Each row below holds a small network's activations on one input, seen along a few directions.
In each table, some parts of the input vary, and every possible input appears once, in random order.
Descriptions start from the smaller parts, as in this example, which fits no table here: line(4) and (point or line(9) or (values(2) and ring(8))).
Shared parts are said once, and a part with two or three values counts as separate values.
In the rows, zero is written as 128.

Other details of the inputs vary at random and push rows far along two fixed directions, the same in every table; ignore that.

Table:
r1: [118 172  78 137 200 131 204 145  90 102  68 173 187 171]
r2: [107 153 109 131 171 133 181 129 141 107 101 161 167 155]
r3: [ 78 105 145 187 134 112  83 205 147  74 196 119  68 141]
r4: [ 81 100 150 172 141 125  77 212 151  88 201 123  68 151]
r5: [171 133 147  79 115  77  89  75 170 152 148  47 109  90]
r6: [104 165  95 143 189 139 216 126 130 104  81 187 190 173]
r7: [ 93  89 151 179 145 129  80 219 147  99 203 113  74 159]
r8: [180 153 142  65 137 101 110  51 167 166 126  71 153  92]
r9: [117 132  89 142 124 189 216 124  81 137  67 217 176 152]
r10: [ 85  95 146 191  71 158  66 209  89 120 179 143  52 140]
r11: [ 81  88 148 193  76 146  64 207  88 124 171 144  50 138]
r12: [170 138 153  78 122  91  76  73 174 153 153  56 117  88]
r13: [177 131 151  77 119  89  81  79 175 154 149  50 116  92]
r14: [ 88  95 152 192  74 154  66 208  89 118 170 145  48 137]
r15: [149 144 127 105 136  98 136  92 159 125 117  91 143 109]
r16: [178 129 153  77 122  94  80  81 173 159 153  49 119  92]
r17: [185 148 139  62 136  91 122  55 161 171 125  63 145  97]
r18: [192  82 190  64  61  99  64  79 156 156 141  99 149  72]
r19: [149 144 125 102 140  91 140  91 154 132 120  92 135 115]
r20: [187 119 145  70  55 132  90  43 117 176 123  82 123  69]
r21: [176 151 144  58 136 105 110  55 169 165 124  71 153  90]
r22: [121 167  95 134 185 131 157 141 105 102  91 153 172 150]
r23: [111 124  90 144 130 178 215 123  80 141  59 220 173 151]
r24: [119 149 108 132 177 124 192 133 131 119 107 156 159 165]
r25: [117 149 115 136 184 143 178 132 135 124 111 159 175 162]
r26: [176 152 133  71 125  77 128  49 163 150 115  60 142  85]
r27: [ 95  69 146 183  75 163  77 208 100 113 177 153  47 128]
r28: [116 148 104 141 169 124 188 131 140 103  95 153 164 156]
r29: [108 144 107 147 111 159 170 125  77 148  75 186 153 142]
r30: [168 131 159  72 125 104  73  80 174 162 155  53 125  88]
r31: [114 133  86 142 124 184 216 123  82 137  68 219 174 151]
r32: [138 149 131 100 137 104 131  90 159 123 119  98 144 104]
r33: [ 88  73 144 185  71 158  77 199  92 104 192 149  55 136]
r34: [ 82  96 143 192  71 153  67 207  90 120 180 145  51 139]
r35: [ 84  67 145 185  75 151  74 199  91 106 185 150  56 132]
r36: [118 136 101 145 127 181 215 117  71 124  62 216 176 156]
r37: [110 158  92 142 186 137 222 132 131 104  76 181 189 177]
r38: [ 86 113 134 172 147 123  54 225 119  76 184 114  72 142]
r39: [190 161 121  64 138  92  93  68 138 149 101  56 153  87]
r40: [153 112 132 104  82 139 124  77 100 159 107 129 131 100]
r41: [ 98 164  94 140 186 139 217 129 132  97  76 186 189 165]
r42: [115 155  98 138 199 143 226 136 120 124  88 179 191 182]
r43: [ 85  64 139 183  75 155  75 206 101 117 180 153  51 126]
r44: [173 156 135  72 128  88 113  46 171 149 114  68 148  85]
Each input here is: point or (values(3) and ring(5)) or (line(4) and (point or line(6))).
- Which other rows does r11 become when the values(3) part takes its other values? List them by row number. => r23, r40
- Which other rows does r28 become when the line(6) part takes its other values? List them by row number. => r7, r13, r15, r16, r37

Table:
r45: [187 131 169  65  92  91  39  69 159 159 147  40 124  67]
r46: [152 153 101  97 161 113 214  70 142 127  72 146 197 134]
r47: [ 84 110 120 185 144 115 113 212 120  71 167 133  78 153]
r48: [200 148 162  52  92  87  31  48 161 184 151  13 109  61]
r49: [136 141 100 121 103 163 196  93  88 149  47 189 178 127]
r50: [ 92  80 141 171  94 136  95 191  73 121 152 169  89 138]
r51: [ 78 115 127 180 152 145  97 213 121  97 173 147  90 160]
r52: [ 85 112 141 180 134 129 118 188 142 105 181 134  86 161]
r53: [ 98  97 132 175 157 138 101 221 119  92 179 136  96 165]
r54: [154 168  92  96 173 125 195  88 115 123  57 152 208 138]
r55: [ 91 110 145 178 143 144  89 213 120 102 178 138  96 162]
r56: [206 108 170  52  92  76  44  63 175 158 158  28 113  59]
r57: [137 158  92 115 168 116 217  86 129 115  66 151 186 143]
r58: [170 139 150  74  99  86  49  66 168 169 161  22  83  62]
r59: [183 102 162  76  32 118  47  56 127 173 143  64  91  49]
r60: [142 145 100 111 115 176 203  74  82 159  65 184 181 131]
r61: [ 75 108 130 180 135 122 117 185 140  85 165 141  84 145]
r62: [145 158 113  88 164 138 207  69 149 155  78 155 198 137]
r63: [ 89 113 120 182 150 121 111 208 121  90 176 120  70 156]
r64: [185 134 157  57  91  79  56  33 184 182 155  11  92  53]
r65: [139 146  95 124 110 168 199  93  90 169  51 184 171 136]
r66: [128 159  87 126 182 129 224 101 124 124  75 155 178 160]
r67: [ 81 127 131 182 131 120 104 194 123  84 161 132  84 147]
r68: [131 138 100 123 113 173 203  85  77 133  63 204 187 135]
r69: [185 105 164  69  96  80  70  78 178 147 161  46 110  76]
r70: [124 171  95 113 168 134 186  99 120 121  65 163 187 137]
r71: [ 99 110 138 157 147 143  94 189 131 113 169 133 105 146]
r72: [ 87 101 153 176 132 136 106 203 143 105 188 140  85 163]
r73: [132 108 129 137  68 143 112 129 105 146 110 144 107 108]
r74: [ 97  83 140 170  74 159  96 176  90 107 162 160  79 126]
r75: [ 98  90 138 176 154 137 113 218 130  94 180 146  94 168]
r76: [ 90 125 135 172 130 123  87 194 120  88 161 130  88 146]
r77: [162 171  93  89 176 129 187  82 118 144  69 135 197 139]
r78: [145 172  85 106 183 132 200  98 112 132  67 146 187 150]
r79: [195 110 158  68  34 117  45  53 134 205 137  45  83  48]
r80: [200 114 158  58  35 118  49  38 134 206 136  42  91  45]
r81: [137 150  97 117 174 128 218  97 136 131  88 153 182 155]
r82: [149 149  99 103 116 175 205  59  81 162  62 184 190 130]
r83: [181 140 160  68  84  72  64  39 174 160 141  26 106  60]
r84: [ 85  82 136 182 107 149 103 204  69 131 161 173  81 155]
r85: [135 163 112 111 149 122 203  77 140 130  77 155 192 139]
r86: [ 78 127 130 188 139 129 104 204 122  97 174 127  72 158]
r87: [189 115 174  55  89  87  42  58 181 165 156  42 114  55]
r88: [133 144  98 124 118 179 208  89  80 154  62 195 178 142]
r89: [116 154 101 122 164 133 218  94 141 119  77 178 192 146]
r90: [127 120 151 125 119 116 118 130 153 120 145 123 128 128]
r91: [119 172  93 119 165 128 198  95 124 120  68 160 180 134]
r92: [ 83 109 135 173 137 132  82 206 126  86 171 141  90 144]
r93: [ 80 104 134 175 141 133 123 187 148 105 181 141  86 155]
r94: [ 87 104 149 183 144 145 106 214 129 101 178 154  96 170]
r95: [ 85 118 137 181 134 125 110 184 135 104 174 122  76 155]
r96: [202 127 180  51  82  82  41  47 176 170 148  33 122  56]
r97: [ 80 118 135 185 138 134  92 215 115  80 165 150  98 160]
r98: [116  99 138 152 140 121  91 190 127  91 165 123 109 140]
r99: [134 166  86 117 178 127 201 111 109 108  62 162 191 150]
r100: [100 132 133 162 137 129  91 182 122 110 162 117  88 148]
r101: [138 182  91  98 175 139 194  78 122 147  62 149 191 137]
r102: [156 151 105  92 173 131 218  81 140 144  77 152 201 148]
r103: [128 122 139 120 134 125  98 136 140 120 139 120 135 117]
r104: [135 141 101 120 104 165 197  90  86 145  52 190 179 128]
r105: [ 82  89 150 170 128 130 104 199 151  90 183 149  89 147]
r106: [ 98  98 149 160 140 139  94 192 143 112 181 137  92 147]
- Describe the family of inputs behind these rows. => values(2) and (point or line(6) or (values(3) and ring(8)))
- The inputs of r58 and r91 match in every part but the values(2) part. If r86 is changed in the same way as r58 into r91, which row does it become? => r67
- Which other rows does r85 become when the ring(8) part takes its other values? List them by row number. => r45, r67, r76, r83, r90, r96, r97
- Which other rows does r80 become when the line(6) part takes its other values? List them by row number. => r60, r65, r79, r82, r88

Table:
r107: [118 118 128 142 107 122 135 126 126 134 124 131 113 124]
r108: [129 140 123 129 106 117 139 103 112 136 112 123 122 120]
r109: [ 91 165  99 163 156 169 183 157  93 119  82 197 163 171]
r110: [135 122 151 115 122 141 136 106 153 145 136 138 150 129]
r111: [111 106 134 152 100 130  58 165 112 117 185  92  52 113]
r112: [187 127 138  67 113 114 131  66 134 174 104 103 159 100]
r113: [111 146 122 145 169  95 153 143 157 100 134 115 128 150]
r114: [182 172 126  54 161  80 131  44 175 136  94  69 184  91]
r115: [175 129 138  66 106 115 128  57 148 151 101 111 162  85]
r116: [101  92 166 160  92 127  37 181 139 130 198 100  54 116]
r117: [127 142 122 133 185 103 137 158 140 108 134 114 142 157]
r118: [185 155 122  77 111 118 114  69 109 172  86  89 152  97]
r119: [113 116 115 153 163 161 206 159 108 114 103 205 181 182]
r120: [ 90 110 117 166 155 164 195 170 120  83 113 216 172 173]
r121: [ 94 147  96 159 153 155 186 151  83  93  83 203 169 160]
r122: [105  83 175 152  91 127  46 183 152 127 209 107  55 121]
r123: [111  66 174 161  78 113  68 172 160 113 212 100  51 121]
r124: [118 108 135 137 111 129  98 145 124 115 137 132 114 114]
r125: [125  97 136 134 121 145 121 138 143 122 164 125 107 128]
r126: [119  92 155 157  92 115  35 189 103 120 194  90  51 121]
r127: [106  82 154 159  90 117  96 171 143 117 182 122  65 128]
r128: [ 89 126  96 179 169 164 201 188  79 109  90 216 165 189]
r129: [181 151 112  62 117 124 137  31 134 179  86  88 156  79]
r130: [122 137 120 144 104 125 127 131 113 129 117 123 107 125]
r131: [122 145 112 128 180 110 128 140 155 105 148  96 120 138]
r132: [163 176 136  73 165  91 125  65 179 151 115  73 166 109]
r133: [157 168 129  85 117 126 130  57 121 168  92 112 160 103]
r134: [ 81 124  89 172 171 176 218 178 101  98 106 220 152 183]
r135: [167 160 116  82 112 124 125  65 118 146  76 110 163  90]
r136: [125 139 106 135 123 146 117 134 106 129 124 118 106 121]
- Describe the family of inputs behind these rows. => values(5) and (point or line(5))
- The inputs of r110 and r123 match in every part but the values(5) part. If r133 is changed in the same way as r110 into r123, which row does it become? => r108
- Which other rows agree with r117 in the values(5) part? List them by row number. => r112, r118, r119, r126, r128
- Which other rows does r120 become when the line(5) part takes its other values? List them by row number. => r115, r121, r124, r135

Table:
r137: [164 155 123  78 121  93 156  37 158 154  84  96 163  91]
r138: [ 91 155  86 157 187 164 198 169  88 108  83 206 173 178]
r139: [121  87 163 147 101 100  34 175 137 100 194  84  71 110]
r140: [189 180 118  54 125 111 120  37 134 171  72  80 173  81]
r141: [179 165 127  61 119 106 147  20 169 172  83  82 169  83]
r142: [175 173 111  68 131 101 138  50 122 154  65 100 174  92]
r143: [107 133 100 159 186 161 208 170  98 104  90 205 188 188]
r144: [ 93  83 158 164 110 117  59 185 158 114 212  97  47 123]
r145: [181 175 117  63 120  91 147  18 140 163  81  73 160  85]
r146: [113  94 152 162 105 111  51 185 139 119 213  70  33 127]
r147: [201 144 139  46 124 107 148  33 161 177  95  91 180  95]
r148: [121  57 148 154  24 143  54 156 101 124 178 116  35  86]
r149: [109  92 148 164 113 119  38 214 122 112 199  91  45 130]
r150: [180 145 128  68 123 104 150  39 164 177  98  83 157  95]
r151: [111  85 174 152  96 116  39 188 161 102 214  93  56 119]
r152: [ 74 127 106 174 186 170 219 188 112  89 110 234 174 199]
r153: [ 60 153  79 194 199 173 237 187  90  89  98 228 162 209]
r154: [ 65 135  97 188 184 156 238 193 104  67  90 246 182 204]
r155: [183 181 118  62 123 108 141  21 147 171  85  72 162  88]
r156: [ 98  90 157 174 117 131  47 212 132  90 199 113  72 137]
r157: [118  73 172 156  25 161  32 162  85 167 181 126  46 102]
r158: [ 84 135  95 170 197 173 215 180  93  93  92 229 193 196]
- Describe the family of inputs behind these rows. => values(2) or (line(4) and ring(5))
- Start at r149 and move only the ring(5) part, one step at a time. The first step leads to r143. Which rows follow, in order? => r147, r150, r146

Table:
r159: [144 119 153 103 127 132 162  94 157 144 118 155 179 134]
r160: [136 121 119 117 106 146 121 129 125 139 107 139 127 106]
r161: [156 149 118  93 125 153 144  85 103 152  96 140 154 115]
r162: [185 118 156  76 100  70  43  86 162 151 167  29  91  75]
r163: [ 73 140  89 184 203 150 222 203 103  91  97 208 159 208]
r164: [ 73  93 144 197 125 125  88 216 132  62 197 122  56 148]
r165: [127 114 135 131 129 117  72 153 144 103 172  95  98 113]
r166: [155 138 113  95 119 126 161  78  98 160  89 133 167 113]
r167: [116 139 110 149 176 126 172 152 127 127 114 147 145 160]
r168: [119 130 134 153 110 149 111 149 104 133 131 138 124 145]
r169: [121 146 120 123 143 118 150 110 147 132 122 113 124 130]
r170: [123 119 121 129 101 132 138  98 118 138 109 139 118 113]
r171: [108 154 124 136 163 126 155 141 133 125 109 145 151 154]
r172: [134 141 131 111 107 130 128  97 106 151 108 136 152 114]
r173: [ 80 153  85 174 210 168 214 179 113 103  94 208 173 189]
r174: [114 122 124 141 146 127  99 163 136 101 157 124 109 134]
r175: [161 173 111  86 150 114 181  41 154 167  81 104 171 109]
r176: [137 141 142 121 108 137 117 117 105 143 120 136 129 125]
r177: [132 115 145 129 103  98  73 125 155 111 178  70  79 100]
r178: [172 164 112  69 156 123 157  54 138 135  76 108 193 102]
r179: [178 131 172  76  95  79  38  76 165 142 156  31 108  68]
r180: [157 104 142 100 132 127 172  98 151 144 120 147 171 135]
r181: [116 104 152 149  79 126  71 170 131 128 149 123  84 111]
r182: [161 174 103  83 145 112 184  43 143 143  75 120 180 114]
r183: [149 117 140  97 119 133 184  67 163 146 115 146 169 123]
r184: [ 77  84 152 188  97 134  66 206 109 103 173 149  65 139]
r185: [140 104 145 131 117  92  66 152 143 110 179  75  86 112]
r186: [181 145 110  75 109 122 170  61 123 171  54 128 176  97]
r187: [147 100 156 127  87 120  64 147 110 140 173  92  69 110]
r188: [140 148 116  98 152 124 128 110 144 134 119 112 144 122]
r189: [ 84  87 134 186  82 141  96 202 126 103 167 143  54 130]
r190: [156 176 123  92 160 113 162  66 148 165  80 116 184 120]
r191: [ 82  76 138 180 107 149  66 207 108 100 178 147  60 132]
r192: [132 145 135 122 137 107 112 124 140 121 130 117 136 128]
r193: [ 75 114  91 190 161 164 209 190  73  97  84 233 153 188]
r194: [104 131 109 145 116 147 168 121  98 128 114 164 135 135]
r195: [129 107 134 117 148 157 176 122 148 127 124 177 173 145]
r196: [ 71 140  94 192 151 181 220 178  74  94  99 232 141 192]
r197: [ 77 153  85 165 206 166 214 180 111  96  91 207 172 192]
r198: [ 99  93 143 176 137 114  88 211 124  75 182 116  79 149]
r199: [170 115 156  99  54 115  44  77 141 168 169  38  70  74]
r200: [109 123 134 142 122 111 101 149 150 114 168  99  82 128]
r201: [172 112 154  71  71 113  37  72 133 172 162  51  95  54]
r202: [190 159 109  75 121 134 168  42 106 180  63 113 187 115]
r203: [125 113 130 145 108 158  85 155 109 131 155 119  99 129]
r204: [111 128 139 151 134 113 100 163 135  98 153 123 118 136]
r205: [175 167 107  67 156 103 175  56 140 160  73 107 187 120]
r206: [ 71 107 150 188 134 119  72 230 136  86 196 130  66 161]
- The inputs of r184 and r193 match in every part but one. If r171 is changed in the same way as r184 into r193, which row does it become? => r163
- Describe the family of inputs behind these rows. => values(4) and (point or line(5) or line(6))
- Which other rows agree with r201 in the values(4) part? List them by row number. => r160, r161, r165, r173, r174, r178, r188, r191, r195, r197, r203
- Which other rows does r186 become when the values(4) part takes its other values? List them by row number. => r160, r181, r189
- Start at r199 and move only the line(5) part, one step at a time. The first step leads to r196. Which rows follow, in order? => r194, r170, r189
